These are the activations of a small neural network, seen along a few directions. Each row is one input.
Each table varies a few parts of the input and shows all the possible inputs, shuffled.
Descriptions start from the smaller parts, as in this example, which fits no table here: one of 2 separate values, together with either a single point or one of 9 places around a ring or (one of 5 places around a ring, together with one of 6 places along a line).
Shared parts are said once, and a part with two or three values counts as separate values.

Other details of the inputs vary at random and push rows far along two fixed directions, the same in every table; ignore that.

Table:
x1: [-32.8  29.7 -11.9  19.3  30.7 -14.9 -12.4  28.0 -85.3 -71.3 -24.7 -50.8]
x2: [ 29.4  -6.8 -26.2 -29.5 -18.6   4.5  18.3  -4.4  53.6  39.8  10.8  38.5]
x3: [-47.7 -24.2  -8.5  39.1 -23.6  -1.6  -0.9 -43.1 -23.5 -43.3  -0.6 -30.3]
x4: [-47.0  -1.2 -15.2  39.1  -8.2   5.5 -12.4 -17.4 -61.8 -62.2 -15.0 -56.1]
x5: [ 27.4   2.9  11.7 -17.7   7.3   4.4  -9.3  10.2  23.1  30.1   6.8   8.9]
x6: [-35.9 -51.5  -6.0  46.6 -45.7  16.9  -2.5 -62.5  22.9  -6.4  27.1  -3.4]
x7: [ 30.5  24.5  17.1 -23.2  19.6  -4.5  -0.1  32.4   0.7  11.9 -14.5   0.9]
x8: [ 12.7  19.9   9.4 -13.9  25.1  -7.9  -2.6  27.0 -20.6   1.6  -5.5   1.0]
x9: [  4.7 -24.4  18.2   2.8 -19.8   7.6  10.5 -25.2  49.2  34.5  18.6  38.5]
x10: [ 30.4  -4.9 -25.2 -30.0 -16.1   8.8  19.1  -6.4  53.6  36.4  14.1  38.7]
x11: [  6.6  22.9   6.4 -10.3  27.3 -13.7  -3.6  39.2 -21.6  -6.3 -12.3  -4.3]
x12: [ 23.1  33.6  13.8 -29.7  32.2 -11.8  -7.7  42.5 -20.8   5.8 -22.7  -0.8]
x13: [-31.8 -16.9 -52.4  27.0 -33.2   9.0  11.1 -34.9 -17.3 -44.2   1.2 -16.5]
x14: [-39.6 -26.7  -5.6  41.9 -21.0   3.1   3.5 -33.9 -19.0 -28.2  11.8  -8.4]
x15: [ 15.4  14.4  10.6 -16.1  11.9   3.4  -5.9  13.3   3.5  13.9  -4.6  -4.4]
x16: [ 19.0   7.7  18.3 -19.7  11.3  -1.3   1.3   8.4  20.4  24.2   2.2  24.0]
x17: [ 25.5  41.7  12.4 -29.1  37.1 -11.3  -7.2  44.5 -30.7  -8.8 -26.4 -20.1]
x18: [-45.0 -46.2  -2.5  47.2 -33.8   6.3  10.7 -50.5  22.1 -13.0  28.1  13.2]
x19: [ 19.6 -14.2  18.1 -11.8  -3.2  -1.2   9.5  -2.3  44.7  49.0  18.8  41.4]
x20: [ 24.8  44.2   8.2 -30.3  37.0  -8.0 -14.6  53.2 -37.0  -0.8 -31.4 -28.1]
x21: [ 10.9 -24.3   9.2  -1.8 -16.1   6.7  -4.7 -18.1  43.7  37.2  18.2  18.2]
Each input here is: one of 3 separate values, together with either a single point or one of 6 places along a line.
Changing only the choice among 3 separate values turns x15 into x4. The same change can be made to x8. Which row results?
Answer: x14
Change only the choice among 3 separate values in x18. List by row number the other rows that result.
Answer: x1, x11
Change only the choice among 3 separate values in x9. List by row number the other rows that result.
Answer: x12, x16

Table:
x22: [  9.2  24.9  45.6  -9.5  35.9 -15.6  -2.9  37.8 -14.2   5.8 -16.7  -1.0]
x23: [-40.2 -37.9 -23.2  39.0 -31.2   9.2   2.4 -33.5   7.3 -21.2  20.0  -0.7]
x24: [-48.3 -17.6 -25.5  31.7 -11.4  -4.9  -3.7 -38.4 -54.3 -51.9  -0.7 -22.0]
x25: [-12.2   3.3 -14.2   4.8   0.6   4.9   2.7  -8.1 -12.5  -8.2   3.3   5.1]
x26: [-32.5 -22.1 -13.3  16.4 -31.5   5.6  -5.3 -44.6  -1.1 -10.6   4.6 -16.2]
x27: [-34.6 -31.2 -17.1  25.5 -38.0  15.5  -0.2 -52.9  15.2  -5.0   8.4  -9.2]
x28: [ 25.0  53.2  -1.9 -31.1  38.6  -3.1  -6.8  54.9 -43.0 -30.7 -35.6 -29.4]
x29: [  6.8 -24.0   0.2  -2.1 -29.9  21.0   5.5 -27.2  52.1  33.7  13.7  20.6]
x30: [ 11.9 -23.3   2.0   4.1 -21.6  16.8  19.8 -22.2  42.5  31.9  28.7  40.5]
x31: [ 22.2  51.5  -9.3 -25.0  42.9  -1.0  -7.1  59.5 -56.6 -23.5 -27.9 -16.3]
x32: [ -6.3   5.9  -4.9  -8.6   5.9 -10.6  -2.9  -7.8 -23.6 -25.7 -15.0 -16.8]
x33: [ 25.7  55.6  -0.9 -26.0  41.8 -13.5   6.9  67.6 -50.4 -24.9 -37.5 -25.4]
x34: [ 10.8  37.9  32.9  -9.4  54.7 -20.2 -24.7  69.7 -54.7  -9.1 -24.4 -25.6]
x35: [  0.7  16.5  -5.3   7.9   2.5   0.9  -1.0   6.9 -29.9 -38.7 -18.9 -23.8]
x36: [-35.9 -39.4 -10.6  45.2 -43.5   6.3  20.5 -53.5  22.7 -19.5  14.4  11.8]
x37: [ -6.3  15.2 -13.1   7.9  -0.4   7.2  -5.9  10.4 -46.2 -32.9 -22.1 -44.3]
x38: [-37.8 -22.1 -26.6  32.3 -18.0   5.8  -6.3 -37.3 -10.2 -26.7  12.3 -23.7]
x39: [ 38.2 -16.1   7.7 -32.3  -0.8  -4.3   0.4  -4.6  58.8  62.2  21.4  39.2]
x40: [-10.5 -11.3  -3.5  -3.7  -6.6 -13.9  11.8 -16.8   6.4  -1.7  -2.2  11.6]
x41: [-36.2  -8.1 -23.3  44.4 -15.3   7.1  -0.2 -24.2 -50.3 -55.0  -2.1 -21.9]
x42: [  9.2  46.4  -7.5 -24.7  35.1 -14.9   2.9  47.2 -35.2 -18.6 -32.8 -16.1]
x43: [ 13.5 -13.2   7.9  -2.4 -19.1  12.4  17.4 -18.5  41.2  15.7  14.5  17.9]
x44: [-40.8 -21.0 -28.0  47.7 -21.0   8.2  -3.3 -32.0 -38.0 -52.5   9.1 -44.6]
x45: [ 20.9   6.5   6.2 -24.9   1.1   4.4   8.0  -0.4  39.3  25.3   2.1  21.4]
x46: [ 33.2  -5.4   4.8 -33.9  10.0 -13.4   0.3  20.9  37.3  50.7   8.2  38.6]
x47: [ 12.5 -25.9  -3.1  -0.1 -19.1  15.2   4.7 -20.7  58.5  36.7  29.4  27.1]
x48: [-40.5 -32.3 -15.8  27.8 -31.8   5.4   6.3 -56.3   4.3 -11.6  26.0  12.1]
x49: [-17.3 -54.3  -4.4  35.4 -61.0  23.3   9.6 -68.8  55.6  20.2  25.6  20.0]
x50: [ -2.7  26.8  40.3   1.1  33.6  -9.4 -15.9  25.5 -40.7 -25.3 -21.3 -30.2]
x51: [-12.5 -20.7  39.4  20.8  -0.3   4.8  -2.2 -19.9  12.7  18.7  21.6  22.5]
x52: [ 36.6  17.8   6.7 -42.9  15.3  -6.9  -8.6  23.6   4.4  32.6 -19.0   3.9]
x53: [ 12.5  16.2 -12.3   5.7  11.1  -1.0 -11.2  21.6 -27.7 -18.6  -9.5 -23.8]
x54: [  0.7  -1.7 -12.4  14.2  -1.3  -2.6  -2.7  15.3 -11.2 -10.5  -2.1  -2.4]
x55: [ 50.5  20.7   6.2 -34.4  23.3  -3.1   5.1  57.2  20.7  40.6  -0.4  23.0]
x56: [  7.6   0.4  -5.2 -16.3   4.7 -10.8  -3.0  15.2  13.2  20.9   7.6  15.6]
x57: [  7.9 -25.0  44.4   8.7  -0.3   2.9  -9.0 -13.8  47.1  47.2  28.8  22.7]
x58: [ 50.4  11.4  23.2 -54.4   5.7  -2.5   9.4  11.9  68.3  63.0  10.3  47.4]
x59: [ 45.3  25.7  57.6 -35.9  32.6  -2.0 -15.7  45.0  17.3  55.2 -12.7  10.1]
x60: [-12.9  -4.9 -17.9   6.3   0.2  -3.0  -3.1   5.3  -3.0  -4.1   2.2  -0.6]
x61: [ 51.6   5.6  12.4 -47.0   9.4  -3.2  -1.1  18.1  63.5  72.6  20.3  41.4]
x62: [-20.7  19.6 -15.9   9.0  10.0  -4.3   5.4  15.1 -41.3 -47.7 -22.6 -26.8]
x63: [-54.6  -3.5 -22.2  28.4 -12.7 -12.6   3.9 -27.1 -44.2 -58.4  -9.1 -31.6]
What do these inputs look like to the network?
Answer: one of 6 places around a ring, together with either a single point or one of 6 places along a line
Changing only the place on the ring of 6 turns x40 into x39. The same change can be made to x22. Which row results?
Answer: x57
Change only the place on the ring of 6 in x42. List by row number the other rows that result.
Answer: x25, x27, x38, x45, x60
Start at x41 and move only the place on the line of 6, one step at a time. The first step leads to x30. Which rows follow, in order?
Answer: x31, x25, x48, x24
Which other rows agree with x50 in the place on the ring of 6? List them by row number.
Answer: x28, x32, x35, x43, x45, x58
Which other rows agree with x29 in the place on the ring of 6? List them by row number.
Answer: x26, x27, x37, x49, x52, x59
